Each row below holds a small network's activations on one record, seen along a few directions.
Each row is followed by the record's values for the fields Kideb, Doso, Bas, Pesil, Zelab, Pov.
Not every record has every field; a missing one is left out.
The largest differences between rows may come from other fields.
Random noise pushes rows far along 4 fixed directions. That doesn't count. These rows show it; they differ only by the noise:
[-247  -41   14 -143  -30  -97 -383   78  187 -109  -25  111 -172   65
  -43 -104  -62]
[-431  126 -252 -285   90   72 -331   47   -4 -318  -35  -24 -202  264
 -202  119 -164]
[-342  -26 -478  -98  160  119 -330   14 -272 -362   23 -114 -102  228
 -319  158 -166]
[-221   -4  223  121  492  339  300 -264 -567  139  367 -256  426  124
 -317 -229 -305]
[ 211 -135 -178  352  127  -68  -73   26 -212   14   43 -124  136  -42
 -101   39  -68]
[  88 -282 -208  355  192   18 -126  -44 -384   -6  152 -129  195  -54
 -215  -81  -94]

[ 126  121  201  179  148    4   95  191 -162   57   17  -60  215  -18
   28   46 -236]	Kideb: y2 / Doso: j1 / Pesil: u1 / Pov: w1
[ 674  229  -17  484  -16 -304   70  352   13  110 -181  -98   47  -99
  153  447 -187]	Kideb: y2 / Doso: j3 / Pesil: u1 / Pov: w1
[ 342  -54   45  308   19 -372 -237  198  295   53 -149  -18   37 -142
  265  -41   52]	Kideb: y1 / Doso: j2 / Pesil: u1 / Pov: w5
[ -83 -284 -209 -211 -583 -227 -589  345  114 -173 -152  510 -501 -174
  -47   39   -4]	Kideb: y3 / Doso: j3 / Pesil: u1 / Pov: w8
[  80 -637   96  278 -101 -273 -573   55  175   70   58  176   83 -337
  154 -548  181]	Kideb: y2 / Doso: j4 / Bas: l1 / Zelab: c2
[-309  211   70 -413 -134  -31 -116   83  436 -173 -194  117 -208  159
  184  -41  109]	Kideb: y2 / Doso: j2 / Bas: l1 / Zelab: c5 / Pov: w5
[-374  181  227 -100  550  385  283 -222 -355  -57  231 -331  421  242
 -137 -171 -297]	Kideb: y2 / Doso: j4 / Bas: l1 / Zelab: c2
[ -82 -153  155  -21  -12    3   76  -77   22   49   39   86  193 -134
  183 -387  128]	Kideb: y2 / Doso: j4 / Bas: l1 / Zelab: c6 / Pov: w8
[ 133  114 -204   81   96   36   36  210 -252 -163  -73  -89  112   30
  -68  214 -154]	Kideb: y1 / Doso: j1 / Pesil: u1 / Pov: w8
[ 246  357 -606   16  -65   33  240   98 -107 -236 -299 -181 -123  180
   14  631   59]	Kideb: y1 / Doso: j2 / Pesil: u1 / Pov: w1
[-201 -330 -278  -12 -141  110 -284  111 -240 -165   20  138  -65  -42
 -202  -54   17]	Kideb: y3 / Doso: j1 / Pesil: u1 / Pov: w1
[ 164   -6  550   12 -245   -8  266   -5  139  441   43  233   19 -164
  131 -193   35]	Kideb: y3 / Doso: j1 / Pesil: u1 / Pov: w1
[ 828 -295  259  726  -92 -384   20  231 -168  370  158  123  248 -525
  129 -117  -59]	Kideb: y2 / Bas: l2 / Zelab: c4 / Pov: w2
[   3  440   98   -1  216 -236 -197   45  305   -9  -32 -131 -219  224
  -46  326 -291]	Kideb: y2 / Pesil: u1 / Pov: w7
[-116   63 -182  -72   71  -67 -175   -3   98 -155  -81  -50  -77   78
   36   66    1]	Kideb: y1 / Doso: j2 / Pesil: u1 / Pov: w3
[-104  602  496 -131  412   19  293   95  181   45  -24 -212  260  200
  212   38 -287]	Kideb: y1 / Doso: j2 / Pesil: u1 / Pov: w5
[-70 -66 -96 -22 -63  61  54 -63 -55  -1  -4  51  63 -27  -3 -82  88]	Kideb: y2 / Doso: j4 / Pesil: u1 / Pov: w3
[-110   61  301 -322 -278   43  157 -134  214  242   -3  243 -229  -27
   29 -117  122]	Kideb: y1 / Doso: j1 / Pesil: u3 / Pov: w1
[-196   31 -121 -184  -26  393  354   15 -542 -115  119    9  105   64
 -216  121 -113]	Kideb: y3 / Doso: j3 / Bas: l2 / Zelab: c3 / Pov: w8
[-201 -512 -476  102  -22  -91 -692   84 -276 -326  171  114 -205 -123
 -286  -52  -40]	Kideb: y1 / Bas: l2 / Zelab: c4 / Pov: w2
[ 643 -255  -36  624  -25 -133  224 -327 -202  495  170 -161   24 -181
 -179   63   61]	Kideb: y3 / Pesil: u3 / Pov: w6
[-137 -131  399  -50  -18 -213 -387    2  452  136   18  161  -92  -90
  156 -387   25]	Kideb: y1 / Doso: j2 / Pesil: u1 / Pov: w3
[ 473  -15  199  291 -128 -179  255   41  120  302  -99   49  124 -215
  276  -43  142]	Kideb: y1 / Doso: j2 / Pesil: u1 / Pov: w1
[-161  -23 -246  -61   96 -132 -613  108  -35 -276   39   -9 -269  101
 -267  162 -309]	Kideb: y2 / Pesil: u2 / Pov: w8
[ 819 -558 -222  704 -311 -230  113   46 -377  318   50   94   61 -448
  -19   46  188]	Kideb: y3 / Doso: j3 / Bas: l2 / Zelab: c3 / Pov: w1
[-234   36  131 -214   97  -80 -210   16  358 -105  -66   11   20   42
  180 -241  107]	Kideb: y1 / Doso: j4 / Bas: l1 / Zelab: c5
[ 126  -95  -33  -70 -242  100  375  -14   68   61 -141  130  142 -170
  260 -128  418]	Kideb: y1 / Doso: j4 / Bas: l1 / Zelab: c6 / Pov: w1
[-117   23 -168   94  193  138  -50  -47 -483 -116  244 -114  -58  131
 -376  214 -368]	Kideb: y3 / Bas: l2 / Zelab: c4 / Pov: w2
[-263  158 -324 -600 -502  -10 -184  273  208 -387 -283  363 -535   78
   17  287  119]	Kideb: y1 / Doso: j3 / Bas: l2 / Zelab: c3 / Pov: w8
[-470  106  537  -55  640  302  148  -71 -380   13  349 -206  554  113
 -115 -385 -424]	Kideb: y2 / Doso: j2 / Pesil: u1 / Pov: w5
[-207 -207  -23 -253 -262  290  151   36 -487  -14  147  263   -4 -103
 -200 -137  -37]	Kideb: y3 / Doso: j3 / Bas: l2 / Zelab: c3 / Pov: w8
[  73 -567   80  212 -111   36 -111  -90    7  177   96  100  190 -280
   56 -457  330]	Kideb: y1 / Doso: j4 / Bas: l1 / Zelab: c2 / Pov: w1
[   0  216   12   64  166  -20  -52  156   59 -117  -98 -123  168   77
  118   79 -177]	Kideb: y2 / Doso: j4 / Pesil: u1 / Pov: w3
[-327  404 -245 -507 -116  182   44  148  142 -319 -252   47 -228  266
   -2  353   22]	Kideb: y1 / Doso: j2 / Pesil: u1 / Pov: w1
[-679  -74 -119 -531    5   68 -485   52  168 -391  -48  129 -206  158
    0 -275   42]	Kideb: y1 / Doso: j2 / Bas: l1 / Zelab: c5 / Pov: w5
[ 148 -145  177  169   74 -144  145 -351  184  237  120  -88   42  -70
   60 -248  216]	Kideb: y2 / Bas: l1 / Zelab: c6 / Pov: w5

Here are new rows. What are their fields?
[-174  149  170  -95  154 -148 -261  140  271 -117  -73    4  -55   75
  140  -50 -132]	Kideb: y1 / Doso: j2 / Pesil: u1 / Pov: w5
[ 424 -315 -218  488 -141 -447 -511  335  100  -53 -146   98  -46 -266
  153   22   18]	Kideb: y2 / Doso: j2 / Pesil: u1 / Pov: w5
[-127   18  212  -92  154  233  308  -16 -359   26  168  -33  226  -11
  -63 -108 -137]	Kideb: y1 / Doso: j3 / Bas: l2 / Zelab: c3 / Pov: w8
[ -61 -621  376   93 -260   24   49 -263  151  357  176  296  170 -353
  109 -715  415]	Kideb: y2 / Doso: j4 / Bas: l1 / Zelab: c6 / Pov: w3
[-335 -365  340 -229  -66   49 -235  -79 -113  124  269  275  -95 -161
 -133 -470  -30]	Kideb: y1 / Doso: j3 / Bas: l2 / Zelab: c3 / Pov: w1
[ 397  204  221  326  230   41  379  204 -454  124   78 -145  395  -87
  -34  171 -383]	Kideb: y2 / Doso: j3 / Pesil: u1 / Pov: w8
[-418  271  346 -548   -4  184  169 -203  -86  124  179  153 -296  188
 -278  -31 -255]	Kideb: y1 / Doso: j3 / Pesil: u3 / Pov: w1
[-200  542  857 -226  467  201  544 -189  262  276  118 -245  389  210
  234 -271 -188]	Kideb: y1 / Doso: j4 / Bas: l1 / Zelab: c2
[-468   24  288 -412 -104   88 -172   45  142  -10   46  244 -130   71
  -46 -218  -79]	Kideb: y2 / Doso: j1 / Pesil: u1 / Pov: w1
[-492 -756 -385  -36  -85   55 -511 -470 -209 -101  311  110 -294  -24
 -432 -459  230]	Kideb: y3 / Bas: l1 / Zelab: c6 / Pov: w5
[-126  231 -244 -245 -149  -11 -116  114   -5 -175 -130   65 -360  190
 -145  381 -153]	Kideb: y3 / Doso: j3 / Pesil: u1 / Pov: w1
[ -50 -333   84   46  -80  -18 -130  -71  -94  113   93  151   35 -174
    0 -322   83]	Kideb: y1 / Doso: j2 / Pesil: u1 / Pov: w1
[ 648 -231 -687  356 -371 -179   56  330 -262 -214 -265   84  -55 -274
   70  408  268]	Kideb: y1 / Doso: j3 / Bas: l2 / Zelab: c3 / Pov: w8
[-449  297 -100 -364  267  266   34  -82  -19 -271  -14 -192   43  338
  -90   68 -121]	Kideb: y2 / Doso: j4 / Bas: l1 / Zelab: c2
[-106  233  672  -34  295 -163 -103  115  405  108    4  -19  266   -8
  329 -371 -228]	Kideb: y2 / Doso: j4 / Pesil: u1 / Pov: w3
[ -83  317 -216 -379 -286    0  -44  309   77 -270 -245  144 -330  127
   55  374  -68]	Kideb: y3 / Doso: j3 / Bas: l2 / Zelab: c3 / Pov: w8
[  87  -85 -227  226  200  -86 -241  137   23 -250  -96 -186  175   -5
   88   43  -16]	Kideb: y2 / Doso: j4 / Bas: l1 / Zelab: c2
[ -20  557  370  -86  182  -28  178  142  244   75  -80 -114   30  215
  129  178 -280]	Kideb: y3 / Doso: j2 / Pesil: u1 / Pov: w5
